These are the activations of a small neural network, seen along a few directions. Each row is one input.
In each table, some parts of the input vary, and every possible input appears once, in random order.
Descriptions start from the smaller parts, as in this example, which fits no table here: one of 5 places around a ring, together with either a single point or one of 9 places along a line or (one of 3 separate values, together with one of 6 places along a line).
Shared parts are said once, and a part with two or three values counts as separate values.

Other details of the inputs vary at random and push rows far along three fixed directions, the same in every table; ignore that.

Rows:
x1: [-10  31 -10  31  13   5 -28   7  11   5   4]
x2: [-25 -15 -17  -2 -12 -12  -4   4  -7  32 -14]
x3: [ 48 -38  49 -22 -27 -51  28 -35 -54   7  13]
x4: [ 98  16  33 -33 -35   4  45 -18  -1 -94  56]
x5: [  9  13 -10 -12  21  23   4  11  43 -15   4]
x6: [-18  16  -9  23  -6  -2  -5  11   4 -37  21]
x7: [  7  22 -17   1   8  58 -40  -1  49  25 -19]
x8: [ 19 -10  -4 -26   4  -2  -3  13  27   5  -4]
x9: [ -1   5   4  20  18  10  -1   2   6 -15  15]
x10: [-67 -13  -9  18   3 -17  -1   0 -41  36 -29]
x11: [ 14  -4  20   7 -10 -40  11  -5 -33 -28  27]
x12: [ 20 -16  -2 -31  -3  28   4  -6  19   4 -15]
x13: [-37  12 -15  18  11  29 -26  -9 -13  61 -43]
x14: [ 13 -41   7 -38 -13  16 -10  -8  13  45 -32]
x15: [  0   2  -2   5   0 -25   9   7 -10  -6  16]
x16: [ -3  11 -11  20  -2  32  -3   3  26 -25  10]
x17: [-67 -16 -21  46  17 -16 -17   9 -23  52 -23]
x18: [ 19 -21  11 -16   2   6 -25 -23  -2  83 -38]
x19: [ 32 -11  22 -31 -36 -29  30 -19 -29 -11  17]
x20: [ 36 -10  -8 -37  -5   1 -22  -9  38  62 -29]
x21: [ 19 -16  -1 -32  -1  28   2  -3  17   1 -17]
x22: [ 30  30  20  16 -33 -27  -2 -12 -27 -36  32]
x23: [ 17   9  -8  -7  30  40   2   7  40 -15   1]
x24: [-19 -22 -11   8 -18 -12  -8  -1  -9  32 -12]
x25: [-47  44 -28  33  19  34 -27  12  22   9 -19]
x26: [ 25   9 -11 -19   3  48   6   5  41 -29   6]
x27: [-49  13  -4  40   8   9  -9   9 -23 -29   7]
x28: [-12  -5  18   9  15 -12  15  -3 -36  -3  -6]
x29: [-18  -5  14   6  -4  -6  14  -4 -38  -7  -8]
x30: [-24  -2   4  36  16  -4   3  -2 -20   8   1]
x31: [ -6 -24  15  -7  10 -15  13 -15 -34  32 -18]
x32: [ 28 -38  13 -47 -36 -33   8  -8 -18  33 -13]
x33: [-73  20  -8  57  19 -40   3  17 -54 -12  13]
x34: [ -4   3   6  14  21   8  -4   4   4 -21   9]
x35: [-43  12 -21  33  30  18 -24  28  28  -7  -4]
x36: [ 21 -32 -10 -34  -4  -8  -2  -1  22  53 -20]
x37: [ -7  42 -13  13  29  24   4  20  42 -60  24]
x38: [  7 -35   2 -18  -4 -19  -9  -6   0  42 -14]
x39: [ 20 -13  26   7 -21 -55  20 -10 -52 -11  31]
x40: [-33  32  -6  25  30   9   4  23  11 -40   9]
x41: [ 12  12  -7 -24  -1  27   3  15  43 -32   2]
x42: [  0  -2  14   3  17  -6  15  -4 -26 -13   2]
x43: [ 33  41   5   7  21  32  -8  -7  26 -22   4]
x44: [ -2   1  -1   3   1 -26   7   7 -10 -10  14]
x45: [  8  19   6  15 -18 -16   5   5  -7 -66  40]
x46: [-10 -22  16  -3  -8 -45  27 -18 -52  38  -8]
x47: [ -3 -17  -5   0 -20 -10  -5  -1  -5  12   2]
x48: [ 35 -17  -2 -30 -12  34  -6  -6  39   3  -1]
x49: [  1   4  -6  -5 -17 -15   5   5  -2 -20  14]
x50: [ 17  -9   0 -32  13   7   4   2  24   4 -10]
x51: [  8  12 -26  -7  -7  19  -5  15  46 -16   7]
x52: [ -6 -16   1  -4 -17 -10  -7   5  -5   5  -3]
x53: [-20  21  -1  11  -3  -4  13   4 -10 -37  14]
x54: [ 22  28  25   6  -8 -33  12 -20 -38 -13  18]
x55: [  3  25 -27  -7  -1  30 -31  11  47  19 -13]
x56: [-56   6  -4  52  29  -6  10   1 -44  12  -8]
x57: [  5  -4  11   2 -13   2   4  -8 -10 -20  13]
x58: [-17   9  -9   6 -10 -13   0  11  -9 -21  11]
x59: [ 35 -16  11 -28  10  23  -6   1  37   1  -6]
x60: [ 12 -31  -7 -42 -16   7   6 -10  19  51 -32]
Description of these inputs: one of 2 separate values, together with one of 5 places around a ring, together with either a single point or one of 5 places along a line.
The inputs of x46 and x60 match in every part but the choice among 2 separate values. If x59 is changed in the same way as x46 into x60, which row does it become?
Answer: x14
The inputs of x4 and x56 match in every part but the choice among 2 separate values. If x41 is changed in the same way as x4 into x56, which row does it become?
Answer: x40
List by row number the other rows that have the choice among 2 separate values and the place on the ring of 5 in common with x28.
Answer: x23, x31, x42, x43, x56
A walk changes only the place on the line of 5. It starts at x29 and steps to x21. List the rest of the walk in order.
Answer: x12, x26, x4
Which other rows does x6 become when the place on the ring of 5 takes its other values? List them by row number.
Answer: x12, x49, x53, x57
Which other rows does x35 become when the place on the line of 5 takes its other values? List them by row number.
Answer: x11, x17, x38, x39

Rows:
x61: [-65  44 -43  67  54  69 -57  25  57  12 -20]
x62: [ 48 -14  -3 -32   3  38 -32 -14  48  58 -30]
x63: [ 17 -17   6 -21 -28 -33  18   6  -1 -31  25]
x64: [-99  10 -49  49  18   0 -43  18  -1  83 -43]
x65: [ 50  16   6 -33  31  41   8  -1  49 -17  -4]
x66: [ -1  71 -26  29  41  51 -24  21  63 -43  14]
x67: [ -5 -43   0 -17 -29 -33   5   3 -10  14  -1]
x68: [ 64  65  14  14   7  23  -3  -1  36 -85  52]
x69: [-60  -5 -34  32  13  12 -17  33  23 -17   2]
x70: [ 82 -15  44 -37  -8  -6  29 -31 -15 -18  16]
x71: [  6 -21  33 -17 -30 -29  45 -17 -66 -38  14]
x72: [ 16  26  -7  20 -20  -1 -13   5  18 -34  31]
x73: [-25  20  21  36  28 -12  19  -6 -51 -11   5]
x74: [ -2 -30  34  -4   9 -24  15 -30 -60  53 -26]
x75: [ 77  -5   8 -48   5  44  16  12  77 -82  37]
x76: [ 35  16  -2  -5  37  69  -7   5  61 -31   2]
x77: [-101  -17    1   56   24  -37   14    8  -77   14  -12]
x78: [ 15 -19 -20 -35  19  43 -45  -1  56  91 -57]
x79: [ -6 -31   1 -28  16 -14  24   5  -8  17 -16]
x80: [-35  27 -22  25 -29   2 -22   0  -8   9  -3]
x81: [-42 -10  -2  27 -22 -43 -18  -9 -44  53 -14]
x82: [-21 -12 -24 -16   1 -12   0  24  21   7  -8]
x83: [ -18   76   -9   78   -9  -14   -7   19   -8 -102   71]
x84: [ 91 -42  12 -90 -47 -29   0 -27  24  70 -20]
x85: [-20  64  21  66 -19 -17  11 -17 -76 -63  39]
x86: [ 54 -49  32 -49 -19 -23  34 -17 -16  -8   8]
x87: [ 10 -58   8 -49 -36 -53  16  -5 -21  48 -15]
x88: [-31 -32 -39 -31  46  53 -21  26  75  56 -52]
x89: [ 30  16  47   3 -21 -16  43 -34 -74 -39  22]
x90: [-63 -31  -7  11 -37 -47  11  -2 -71  35 -17]
What is each input in this table made of?
Answer: one of 5 places around a ring, together with either a single point or one of 5 places along a line
The inputs of x70 and x86 match in every part but the place on the ring of 5. If x76 is changed in the same way as x70 into x86, which row does it become?
Answer: x75
List by row number the other rows that have the place on the ring of 5 in common with x68.
Answer: x61, x62, x66, x78, x85
Which other rows does x83 become when the place on the line of 5 takes its other values? List them by row number.
Answer: x64, x72, x81, x84
List by row number the other rows that have the place on the ring of 5 in common with x90.
Answer: x63, x67, x69, x82, x87
